These are the activations of a small neural network, seen along a few directions. Each row is one input.
Each table varies a few parts of the input and shows all the possible inputs, shuffled.
Descriptions start from the smaller parts, as in this example, which fits no table here: line(4) and (point or line(9) or (values(2) and ring(5))).
Shared parts are said once, and a part with two or three values counts as separate values.
(in the rows, 128 means zero)

Other details of the inputs vary at random and push rows far along two fixed directions, the same in every table; ignore that.
To show where, the next rows are all for the same input, with only those details redrawn:
[140 132 136 138 139 137 144 122 143 133 126]
[125 113 105 130 195 145   9 156 120  75 104]
[143 143 124 148 104 141  61 102 156 100 142]
[140 132 136 138 139 137 143 122 143 132 126]
[140 132 136 138 139 137 144 122 143 132 126]
[142 142 124 147 104 142  61 102 155  99 142]

Rows:
R1: [112 122 133 122 119 110 139 124 121 142 127]
R2: [132 127 137 144 132 122 145 131 140 129 126]
R3: [134 135 135 133 138 130 149 124 143 123 129]
R4: [120 130 123 118 122 123 144 124 106 138 140]
R5: [138 133 116 128 125 121 149 138 133 129 128]
R6: [137 128 139 126 127 138 150 130 138 117 123]
R7: [135 130 127 137 125 121 146 133 137 129 119]
R8: [112 125 132 117 122 113 141 121 123 138 128]
R9: [ 96  86 126 102 208 126  90 179  86 108  92]
R10: [113 127 131 116 126 120 141 118 123 139 127]
R11: [140 140 114 123 130 131 149 131 136 124 128]
R12: [142 137 118 128 125 126 152 136 124 121 134]
R13: [117 123 141 129 133 128 135 114 127 148 133]
R14: [141 132 117 138 122 125 149 140 121 128 131]
R15: [123 128 120 119 125 128 139 121 119 152 133]
R16: [140 132 136 138 139 137 143 122 143 132 126]
R17: [143 124 138 131 129 145 146 129 138 128 120]
R18: [111 125 141 124 132 121 140 115 127 138 136]
R19: [100 106 141 106 192 138  73 204  76 148  73]
R20: [122 125 132 131  88 140  56 100 134 112 143]
R21: [133 133 136 134 135 123 147 128 143 121 129]
R22: [120 130 120 117 124 126 141 121 120 145 134]
R23: [138 132 115 134 123 123 147 138 134 131 127]
R24: [116 127 133 126  86 133  61 102 134 102 145]
R25: [142 135 125 131 132 137 144 124 139 133 118]
R26: [116 127 121 115 120 114 142 126 120 141 136]
R27: [123 130 123 120 123 128 143 123 107 142 139]
R28: [117 123 123 128 114 115 141 131 104 144 139]
R29: [135 119 139 137 122 130 147 138 135 124 120]
R30: [120 105 116 119 230 139  94 177 108 100  89]
R31: [133 128 137 139 133 120 146 130 141 126 129]
R32: [146 137 114 128 131 138 146 130 135 136 126]
R33: [149 137 116 132 128 140 147 130 123 132 132]
R34: [121 137 112 128  82 120  60 106 120 104 158]
R35: [146 151 105 136  91 137  69 111 137  87 150]
R36: [114 123 121 124 115 112 140 129 117 148 134]
R37: [119 126 131 122 127 127 136 117 124 149 125]
R38: [126 110  96 108 223 139  97 185 100 104  89]
R39: [118 117 145 120 122 134 142 120 123 139 128]
R40: [144 137 127 138  93 147  68 108 152  89 138]
R41: [111 121 132 127 118 111 139 125 121 145 126]
R42: [137 125 140 127 124 132 151 133 138 117 124]
R43: [112 110 145 128 116 121 139 129 118 141 127]
R44: [110 122 142 125 130 114 139 119 127 138 136]
R45: [143 147 113 138  97 139  64 103 153  93 136]
R46: [114 125 141 127 134 126 139 115 128 142 134]
R47: [126 127 122 123 122 130 140 122 107 148 138]
R48: [116 124 122 119 117 111 142 128 118 145 136]
R49: [113 112 146 123 115 120 141 127 120 137 131]
R50: [136 121 141 132 122 129 149 136 136 121 124]
R51: [109 119 142 135 125 112 136 123 125 144 133]
R52: [141 133 118 132 123 124 150 139 121 124 133]
R53: [139 137 116 123 128 124 151 135 136 125 129]
R54: [137 138 125 126 130 130 148 125 140 122 121]
R55: [110 119 142 129 126 111 137 122 124 141 135]
R56: [139 142 156 129 107 143 129 157 127 157 106]
R57: [136 135 126 127 128 123 148 130 140 122 122]
R58: [117 127 131 119 127 126 140 117 124 142 126]
R59: [116 130 120 114 125 121 143 124 118 141 134]
R60: [150 150 104 139  92 142  68 109 138  92 149]
R61: [118 124 124 122 116 114 140 131 104 140 140]
R62: [136 131 128 131 126 119 148 132 138 127 121]
What do these inputs look like to the network?
> values(2) and (point or (line(5) and line(6)))
Changing only the values(2) part turns R53 into R26. The same change can be made to R21. Which row results?
> R44
Changing only the values(2) part turns R5 into R48. The same change can be made to R2. Which row results?
> R51
Change only the line(6) part in R6. List by row number the other rows that result.
> R17, R29, R40, R42, R50
Change only the values(2) part in R16. List by row number the other rows that result.
> R13

Rows:
R63: [125 124 137 128 119 122 164 125 126 147 129]
R64: [123 127 130 128 116 126 107 125 123 122 135]
R65: [120 128 127 129 116 122 105 126 129 124 132]
R66: [121 126 126 128 118 126 107 118 126 126 132]
R67: [132 130 126 132 125 131 108 123 138 112 129]
R68: [123 126 127 128 116 123 105 124 128 124 132]
R69: [135 133 136 128 126 131 166 125 136 141 126]
R70: [124 129 130 126 114 128 105 124 123 125 135]
R71: [123 129 126 126 116 126 104 121 127 128 132]
R72: [122 127 126 128 116 128 106 120 125 128 131]
R73: [135 131 123 135 125 131 106 128 134 114 130]
R74: [124 127 126 129 114 127 106 123 126 126 130]
R75: [122 126 138 125 122 125 163 121 124 147 132]
R76: [123 127 139 124 122 124 163 122 122 148 134]
R77: [134 132 125 135 125 130 106 128 135 113 128]
R78: [123 128 128 127 114 129 107 124 124 124 132]
R79: [131 133 124 124 123 123 168 124 125 142 134]
R80: [137 131 136 128 123 132 167 128 136 140 126]
R81: [135 129 135 129 127 129 168 124 137 137 129]
R82: [133 131 126 133 124 131 106 126 136 112 127]
R83: [136 133 123 134 122 133 104 128 134 116 130]
R84: [132 131 124 129 125 134 107 121 137 115 130]
R85: [134 132 136 128 128 130 166 123 137 139 127]
R86: [123 130 138 126 119 121 162 128 127 150 129]
R87: [137 134 136 132 125 129 166 128 134 141 126]
R88: [135 133 134 132 129 129 166 124 134 142 130]
R89: [122 125 129 129 116 127 109 124 125 122 133]
R90: [131 132 124 125 123 121 169 125 126 139 134]
R91: [118 100 113 113 215 134  97 182 101 104  89]
R92: [122 124 126 129 119 124 108 120 126 124 132]
R93: [123 127 137 124 122 121 162 122 127 150 130]
R94: [121 128 128 126 116 130 107 121 124 126 133]
R95: [134 135 125 133 125 133 103 124 134 117 129]
R96: [138 130 133 134 125 129 167 128 134 140 129]
R97: [121 126 129 127 118 125 107 122 124 122 137]
R98: [122 129 129 125 116 128 105 121 123 126 136]
R99: [119 128 127 129 119 121 105 123 129 124 134]
R100: [125 128 137 125 119 122 162 127 126 150 128]
R101: [119 103 125 114 222 128 157 181  99 131  89]
R102: [106  97 115 110 210 124  94 176  93 116  94]
R103: [130 134 113 125 119 127 107 124 125 118 135]
R104: [133 130 121 133 130 134 104 124 133 117 131]
R105: [134 133 126 132 123 132 105 127 135 114 127]
R106: [132 131 125 133 127 130 106 124 136 112 129]
R107: [119 129 127 127 119 123 105 121 129 126 134]
R108: [122 125 138 126 121 123 164 123 125 145 133]
R109: [130 131 114 127 120 125 108 127 125 114 134]
R110: [134 130 126 132 123 132 107 126 137 112 127]
R111: [119 105 126 111 218 131 156 179 100 134  87]
R112: [134 132 124 129 123 136 106 123 136 116 129]
R113: [133 131 122 135 128 131 105 125 134 114 132]
R114: [132 133 124 134 127 132 104 122 135 115 130]
R115: [134 129 121 135 128 132 106 126 134 115 132]
R116: [132 132 125 132 127 132 105 121 136 114 129]
R117: [137 134 134 132 126 131 166 125 133 144 129]
R118: [120 131 127 127 116 125 104 123 128 128 133]
R119: [138 132 133 132 125 131 166 129 133 143 128]
R120: [137 133 133 132 126 132 165 126 133 144 129]
R121: [133 134 125 124 120 123 168 129 125 141 132]
R122: [136 132 137 129 124 130 166 128 136 139 124]
What do these inputs look like to the network?
> ring(5) and (point or line(5) or line(6))
Change only the line(6) part in R110. List by row number the other rows that result.
> R73, R77, R82, R91, R96
Change only the line(5) part in R99. List by row number the other rows that result.
> R92, R97, R102, R108
Change only the line(5) part in R63. List by row number the other rows that result.
> R64, R65, R68, R89
List by row number the other rows that have the ring(5) part in common with R111.
> R69, R71, R72, R94, R95, R98, R103, R112, R117, R118, R120
